These are the activations of a small neural network, seen along a few directions. Each row is one input.
In each table, some parts of the input vary, and every possible input appears once, in random order.
Descriptions start from the smaller parts, as in this example, which fits no table here: one of 3 separate values, together with either a single point or one of 11 places along a line or (one of 4 places along a line, together with one of 8 places around a ring).
Shared parts are said once, and a part with two or three values counts as separate values.
(in the rows, 128 means zero)

Other details of the inputs shift rows strongly along three fixed directions, in all tables alike. That doesn't count.

A family of inputs:
row 1: [116 139 139 132 144 150 136 145 147 179 153 114 154]
row 2: [161 142 109  85 120 127 131 160  71  99  85 142 114]
row 3: [111 185 120 120 101 143 136 146 107 157  94 159 174]
row 4: [113  98 139 115 108  89  80  73 137 178 114 143 194]
row 5: [142  86 123 145 147 100 142  92 160  66 156 101  48]
row 6: [142  84 131 141 152 104 125  98 166  53 161 109  57]
row 7: [121 136 136 133 142 144 130 141 139 178 146 118 155]
row 8: [118 176 127 125 115 145 143 161 105 153  86 153 196]
row 9: [110 194 139 123 107 147 139 151 112 152  90 160 177]
row 10: [123 172 124 121 109 164 140 160  94 170 117 141 170]
row 11: [161 144 102  91 111 128 136 166  50  72  85 145  95]
row 12: [149 145 122 135 160 165 162 183 124  67 142 120  57]
row 13: [106 106 131 123 109  98  81  83 146 182 126 137 193]
row 14: [143 146 124 147 158 162 177 182 139  35 128 126  64]
row 15: [109 171 136 163 150 189 166 184 141 137 165 119 113]
row 16: [144 121 123 118 127 115 134 122 123  65 103 128  74]
row 17: [159  68 116  97 119  60  94  88  83 128 114 117 127]
row 18: [138  82 135 150 146 129 131 102 158 136 183  94 101]
row 19: [135  89 129 107 104  64  94  63 116 147  95 126 153]
row 20: [104  93 145 166 163 147 119 127 182 171 192  99 128]
row 21: [108 104 132 126 110  93  97  70 141 192 116 126 185]
row 22: [108 186 120 117 101 151 126 157 112 150  94 165 177]
row 23: [137 167 121 146 142 150 172 165 139  47 141 128  55]
row 24: [151  82 116  99 104  47  89  64 105 108 106 129 134]
row 25: [123 135 141 136 125 118 133 116 141 123 119 128 124]
row 26: [167  65 108  88 109  74  98  94  74  97 109 123 104]
row 27: [117 130 133 141 130 169 129 139 143 173 154 123 152]
row 28: [148 133 123 121 129 105 137 120 117  60 120 130  87]
row 29: [145  70 114  95 105  62  88  61 109 117  91 128 127]
row 30: [132  78 137 134 160 125 123 115 169 136 176  95 101]
row 31: [160 144 103  93 114 126 134 168  51  74  84 146  96]
row 32: [ 93 109 162 176 157 148 127 108 216 153 184 112 126]
row 33: [121 168 123 117 109 153 135 159  87 168 112 142 171]
row 34: [143 148 113 100 104 148 130 154  75 129  99 145 141]
row 35: [100 110 158 171 153 128 126  94 201 152 183 109 134]
row 36: [104 184 121 121 103 159 131 155 117 160  96 163 176]
row 37: [ 96  98 140 167 148 139 123  96 202 157 175 109 123]
row 38: [155 113 121 119 142 113 132 134 107 107 130 116  99]
row 39: [ 97 184 150 166 147 194 165 176 178 117 143 133 108]
row 40: [108 137 136 151 139 150 130 146 135 177 155 119 153]
Description of these inputs: one of 2 separate values, together with either a single point or one of 9 places along a line or one of 10 places around a ring.
Q: Changing only the choice among 2 separate values turns row 1 into row 30. The same change can be made to row 17. Which row results?
A: row 20

A family of inputs:
row 41: [111 140 117 121  81 127 121 103 116 167  93 161 180]
row 42: [132 137 116 135 138 171 154 141 145 145 149 106 101]
row 43: [108 130 139 145 161 133 133 127 204 128 155 116 114]
row 44: [123 126 150 169 142 112 150 119 153 102 152 120 110]
row 45: [104 111 145 145 158 153 123 118 196 134 139 111 123]
row 46: [ 97 125 157 130 136 155  95 122 158 208 113 132 196]
row 47: [116 123 148 118 101  61  93  86 115 187 110 139 206]
row 48: [129 130 128 107 101 126  89 146  92 174 124 152 183]
row 49: [124  94 151 169 159 142 124 144 163 141 170 117 135]
row 50: [101 111 134 142 140 165 113 109 190 140 155 116 116]
row 51: [112 142 137 160 136 146 166 135 168 113 125 134 117]
row 52: [107 159 129 135 118 175 109 157 109 149 124 160 178]
row 53: [128  47 137 133 104  69  91  29 129 164 149  99 144]
row 54: [148  91  98 115 110 108 130 101 127  47 110 129  70]
row 55: [ 91 147 135 140 126 119 104 126 172 189 131 140 213]
row 56: [119 193 126 150 123 151 167 171 126 107 102 164 145]
row 57: [ 84  83 106 169 160  85 107 128 131 136 132  98  61]
row 58: [120 162 148 164 141 157 187 157 146  74 128 122  76]
row 59: [115 206 134 135 106 151 151 167 107 116 129 152 130]
row 60: [129 119 111 114  97 129 113 140  88 177 123 150 190]
row 61: [156 167 114  99 122  98 135 144  62 109  92 131 147]
row 62: [ 93 180 128 161 106 164 138 141 149 175 137 164 187]
row 63: [159  74 129  96 116  52  97  52 104 109 140 106  85]
row 64: [128 125 116 114 115 126 133 125  97 182  90 127 195]
row 65: [126 112 137 108 138 135  93 117 134 132 143 133 117]
row 66: [158 154  92  89 105 116 130 151  59 116 107 139 139]
row 67: [128 131 126 123 142 160 144 162 141 143 167 122 101]
row 68: [ 92 133 144 133 125 149  79 127 142 198 155 143 202]
row 69: [ 83 122  91 169 147 129 124 159 115 110 141 111  30]
row 70: [107  84 140 152 121 115 108  61 201 183 163 115 132]
row 71: [120 138 132 146 142 195 147 165 137  74 143 131  78]
row 72: [134 129 131 148 135 191 157 178 130  88 148 127  74]
row 73: [147 171 130 104 110  92 134 140  65 104  90 138 143]
row 74: [100 109 135 162 144 142 140 117 197 127 142 116 134]
row 75: [119 139 144  93 131 124  89 132 111 171  92 151 184]
row 76: [134 157 108  72 107 131 105 136  88 101  83 161 131]
row 77: [110 146 136 141 158 144 129 155 163  98 145 128 129]
row 78: [110 189 133 141  98 171 165 155 109 119 108 150 126]
row 79: [107 191 143 131 148 156 144 149 135 200 132 123 181]
row 80: [172  55 103  85 128  62 100  69 105 118 141 102  89]
row 81: [130 166 125 137 116 183 138 192  95 120 127 157 137]
row 82: [125  76 135 149 160  93 113  97 172 181 185  87 159]
row 83: [131 112 142 147 163 162 149 154 147  61 134 117  72]
row 84: [106  91 128 108 110 103  84  84 127 174  84 142 212]
row 85: [118 161 138 126  98 140 134 118 124 151 110 138 131]
row 86: [140 172 125  88  91 108 128 126  76 115  89 156 119]
row 87: [157 159 110 112 120 108 142 138  59 105  85 137 151]
row 88: [156 133 118  86  94 143 114 151  72 125  78 150 121]
row 89: [121 164 155 142 153 135 155 138 147 130 148 110 106]
row 90: [114 146 130 141 142 153 146 140 182 116 117 124 112]
row 91: [110 153 139 130 102 113 108 109 110 184 145 130 185]
row 92: [113 197 113 111 116 168 140 167 135 118 110 157 126]
row 93: [175  75 132 103 135 101 119 125 109  79 100 116  69]
row 94: [137 130 142 151 154 178 166 186 137  82 132 122  80]
row 95: [158 144  89 103 102 125 136 145  56 113 100 144 143]
row 96: [155 106 122  73 102 103  86 122  76 144 100 149 137]
row 97: [133  90 131 124 142  96 104  68 147 169 176  94 124]
row 98: [166  68 104 108 117 115 142 126  95  70 129 117  64]
row 99: [128 125 127 153 164 147 147 151 157  46 143 126  85]
row 100: [168  64 115 109 132  96 145 127  99  74 110 113  82]
row 101: [148 162 125 118 107 101 141 135  61 100  83 144 147]
row 102: [131 130 134 140 155 139 151 177 142 125 161 117 121]
row 103: [115 115 124 132 138 131 105 120 159 103 164 126 119]
row 104: [121 101 130 146 142 139 127 144 158 155 197 111 125]
row 105: [178  91 109 105 145  99 149 118 109  75 106  97  62]
row 106: [149  35 119 132 139  55  96  59 132 163 149  97 164]
row 107: [168  69 110 105 122  50  96  63  95 101 152  98 103]
row 108: [150 127 134  96 102  82 118  92  82 139  71 124 144]
row 109: [105 133 123 138 117 115 109 117 147 163 108 150 205]
row 110: [117 155 109 127 110 174 148 149 106 175 119 132 171]
row 111: [128 147 112 124 103 123 116 111  82 172 122 137 192]
row 112: [160 108 138 117 126  84 144 100 120  63  99 114  56]
row 113: [ 97 150 127 153 131 180 138 133 199 144 149 124 117]
row 114: [112 145 119 145 138 191 153 157 151  66 138 132  83]
row 115: [150  90 104 117 126 108 111 108 113  37 128 135  81]
row 116: [ 96 151 147 142 170 166 132 149 191 133 152 124 128]
row 117: [123  87 142 146 137  68 109  80 176 143 155 120 143]
row 118: [123 131 131 135 133 125 134 110 170 120 157 131  88]
row 119: [123  69 152 135 156  91  81  96 160 138 160 112 145]
row 120: [105 124 147 178 128 132 134 105 165 139 181 123 126]
row 121: [148  69 132 104 146  84 113 111 133 148 140 110 121]
row 122: [154 134 120 133 114 111 144 120  84  62 134 125  81]
row 123: [133 164 122 134 134 164 165 201 100 122 117 146 147]
row 124: [151 151 113 105 115 119 150 132  63 111  71 129 144]
row 125: [120 129 136 121 124 126  94 133 100 155  96 156 200]
row 126: [100 150 158 177 148 162 169 135 163 142 155 104 128]
row 127: [158 160 116  94 118 118 143 131  72 122  67 125 132]
row 128: [126  97 117 134 128 101 107 101 168  98 164 120 106]
row 129: [124 104 155 155 161 133 118 151 166 143 175 112 130]
row 130: [171  34 111  91 112  77 101  79 110 119 127 107  86]
row 131: [130 170 138 147 132 172 170 146 136  93 146 110  60]
row 132: [118 135 159 145 168 166 135 170 170 155 162 119 119]
row 133: [149 152 102 101  96 132 142 125  56 114  86 134 135]
row 134: [125  78 139 135 165 101 116  90 177 192 174  88 144]
row 135: [154 140 125 108 135  95 148 128 128  69 103 140  73]
row 136: [155 160 105  89  99 131 134 124  65 125  82 130 124]
row 137: [132 120 128  99 112 127 122 140 107 192  88 134 182]
row 138: [104 115 122 167 132 142 121 113 187 128 172 128 135]
row 139: [110 178 136 130 114 147 146 140 146 166  85 152 164]
row 140: [102 136 148 149 147 196 122 144 175 148 158 122 114]
row 141: [117 201 119 133 108 154 150 168 122 114 124 163 133]
row 142: [151 144 140 111 134  91 148 126 113  71 109 129  70]
Q: What is each input in this table made of?
A: one of 2 separate values, together with either a single point or (one of 5 places around a ring, together with one of 10 places around a ring)
Q: Changing only the choice among 2 separate values turns row 52 into row 125. The same change can be made to row 78. Which row results?
A: row 58
Q: Changing only the choice among 2 separate values turns row 67 into row 121. The same change can be made to row 69. Which row results?
A: row 57
Q: Changing only the choice among 2 separate values turns row 93 into row 88. The same change can be made to row 46. Which row results?
A: row 140
Q: Which other rows does row 72 become when the place on the ring of 10 takes its other values? List them by row number.
A: row 41, row 53, row 54, row 71, row 78, row 98, row 110, row 114, row 133
Q: Which other rows does row 43 become when the place on the ring of 5 takes its other values? List them by row number.
A: row 55, row 74, row 90, row 109
Q: Which other rows does row 118 become when the choice among 2 separate values takes its other values? List them by row number.
A: row 135

A family of inputs:
row 143: [118 189 122 103 123 162 152 144 114 173 103 140 157]
row 144: [167  86 134 121 145 101 133  94 122  84 111 108  70]
row 145: [108 136 156 139 146 143 152 119 163 167 153 106 114]
row 146: [169 135 132  79 116 103 114 153  77  89  63 149 106]
row 147: [141  98 136 143 143  88 127  77 134 124 165  83 110]
row 148: [157  80 118 120 138  69 122  71 133 124 156  92 112]
row 149: [ 91  60 153 156 141 134 107  62 198 211 166  91 181]
row 150: [117 171 134 176 180 179 170 194 151  91 141 115  76]
row 151: [ 94  85 148 162 132 113  83  75 182 207 212 109 176]
row 152: [ 92 145 136 164 168 145 137 135 158 152 167  97 115]
row 153: [100 170 143 120 121 150 128 111 120 208 114 126 184]
row 154: [106 161 149 179 149 192 191 186 174 122 165 109 126]
row 155: [161 130  97  81  97 129 106 136  71  78  76 160 105]
row 156: [135 130 115 132 135 136 133 141 146 106 180 131  99]
row 157: [101 120 122 133 102 118 104 129  99 175  97 152 173]
row 158: [104 180 137 160 170 166 180 193 147 100 154 111  64]
row 159: [118 141 112 110 106  66 107 101 115  90  64 161 145]
row 160: [115 177 140 146 138 189 159 190 164  95 164 126  56]
row 161: [138 161 109 100 123 157 143 181  94  99 107 157 159]
row 162: [167 130 125 131 168 136 154 168 133  53 151 131  69]
row 163: [144 105 126 103  94  95 101 118  67 115 104 162 148]
row 164: [ 89 105 120 144 106 116  78  92 110 208 111 139 205]
row 165: [140  72 108 127 144  96 123 115 114  64 117 103  83]
row 166: [149 124 129 163 131 143 174 149 123  48 149 117  49]
row 167: [157  65 143 130 151  76  95  87 128 110 152 113 120]
row 168: [107 103 137 118 114 116  85 103 117 192 129 136 233]
row 169: [128 160 131  96 113 161 135 182 103 109  83 147 137]
row 170: [122 122 118  91 113 141  97 132 127 165  98 141 190]
row 171: [ 84 180 145 133 106 135 129 101 167 173  92 161 197]
row 172: [154 102 132 136 162 135 153 120 167 106 139 111  75]
row 173: [140  73 125 114 118  90  80  74 140 119 151 106  92]
row 174: [151 175 136 128 119 134 163 175  92 122  89 143 143]
row 175: [153  68 131 110 128 105 146 106 129  76 112 109  75]
row 176: [150 140 108 115 135 152 139 156 144  61 150 124  39]
row 177: [108 172 128 135 103 184 140 138 102 157  95 152 158]
row 178: [133  49 102 137 133  86  96  81 134 117 139 119 103]
row 179: [ 99  90 121 154 130 103  96  90 155 171 164 105 132]
row 180: [131 135 113 142 136 126 158 166 127  65 141 121  36]
row 181: [114 170 166 172 172 182 166 198 171 128 175 132 118]
row 182: [154 116 139 160 154 121 150 124 140  95 147 100  96]
row 183: [105 186 108 116 134 145 137 166 107 168 106 141 162]
row 184: [139 120 154 142 150 138 158 137 155 123 127 118  89]
row 185: [ 99  64 141 164 140 126  84  77 188 203 205 124 185]
row 186: [140 116 131 155 124 115 155 125 148 101 171 104  74]
row 187: [126  85 155 138 152 116  85  93 169 167 148 106 142]
row 188: [119 192 139 127 115 139 157 157 100 166 115 132 169]
row 189: [136 181 101 100  99 161 155 154 103 130  97 153 118]
row 190: [117 156 130 112  92 139 138 131 115 171 106 145 141]
row 191: [120 147 145 103 118 104 110 129  96 175 127 143 183]
row 192: [123 172 111 141 102 167 146 152 105 153 113 152 176]
row 193: [146 121 120  90  89  82 103 122  75 124 115 155 140]
row 194: [153 128 119  88  91 120 109 141  65  80  72 159 100]
row 195: [113 194 137 117 129 151 129 157  91 153 129 143 174]
row 196: [139  52 132 112 135 100  87  82 144 105 135  99 114]
row 197: [139  97  89  91 115  94 110 127  89 118  76 138 154]
row 198: [151 131 106 109  83  89 116  99  73 125 104 130 143]
row 199: [137 128 136 162 155 140 149 135 170 154 158 112 144]
row 200: [148  88  88 118 129  86 120 113 123  83 137 118  62]
row 201: [127  34 128 125 138 103 109  58 184 165 152  97 144]
row 202: [116 132 129 128 103 133  95 117  88 157 123 156 189]
row 203: [ 96 128 148 154 166 145 119 118 189 198 210 111 169]
row 204: [139  50 137 131 115  95 115  66 135 123 132 117  92]
row 205: [ 84 154 139 175 163 190 173 199 176 126 153 116 114]
row 206: [153  98 139  98 140  89 114 110 122  84 133 106  61]
row 207: [158 122 120  82 107 103 130 156  61  68  85 153 131]
row 208: [145 108 123 105 122  73 109 133  83 133  70 142 140]
row 209: [144 164 103 114 113 155 163 169  98 107  94 139 158]
row 210: [109 116 132 165 143 181 149 118 183 148 166 121 109]
row 211: [149 115 111 122  88 102 114  95  65 115  93 137 151]
row 212: [ 95 205 140 119 110 147 118 142 152 125  86 170 171]
row 213: [106 167 131 101 126 150 102 134 135 205 124 136 189]
row 214: [ 98 183 138 168 139 207 174 158 173 140 168 116  91]
row 215: [112 121 141 177 150 163 157 132 173 130 173  92 138]
row 216: [122 137 118 157 126 143 146 126 167 156 178 113 131]
row 217: [122 206 126 134 104 125 158 140 123  83  83 162 151]
row 218: [117 202 131 119 113 127 138 152 120  75  95 180 153]
row 219: [125 129 113 118 132 110 107 138 116 181  91 145 183]
row 220: [153 104 131 102 144  98 106  98 115  78 134  99  65]
row 221: [141 112 118  97  94 117  82 103  76 116  85 147 136]
row 222: [174  83 123 103 151  99 107 116 139  81 122 118  74]
Q: Changing only one part turns row 186 into row 190. The same change can be made to row 188. Which row results?
A: row 145
Q: Changing only one part turns row 200 into row 189. The same change can be made to row 179. Which row results?
A: row 214
Q: What is each input in this table made of?
A: one of 5 separate values, together with either a single point or (one of 3 separate values, together with one of 5 places around a ring)
Q: Which other rows does row 204 become when the choice among 5 separate values takes its other values? List them by row number.
A: row 157, row 163, row 166, row 194
Q: Which other rows does row 208 become when the choice among 3 separate values takes its other values? List them by row number.
A: row 150, row 219
Q: Which other rows does row 195 become when the choice among 5 separate values takes its other values? List them by row number.
A: row 147, row 152, row 153, row 220
Q: Which other rows does row 184 become when the choice among 3 separate values takes its other values? List them by row number.
A: row 144, row 172
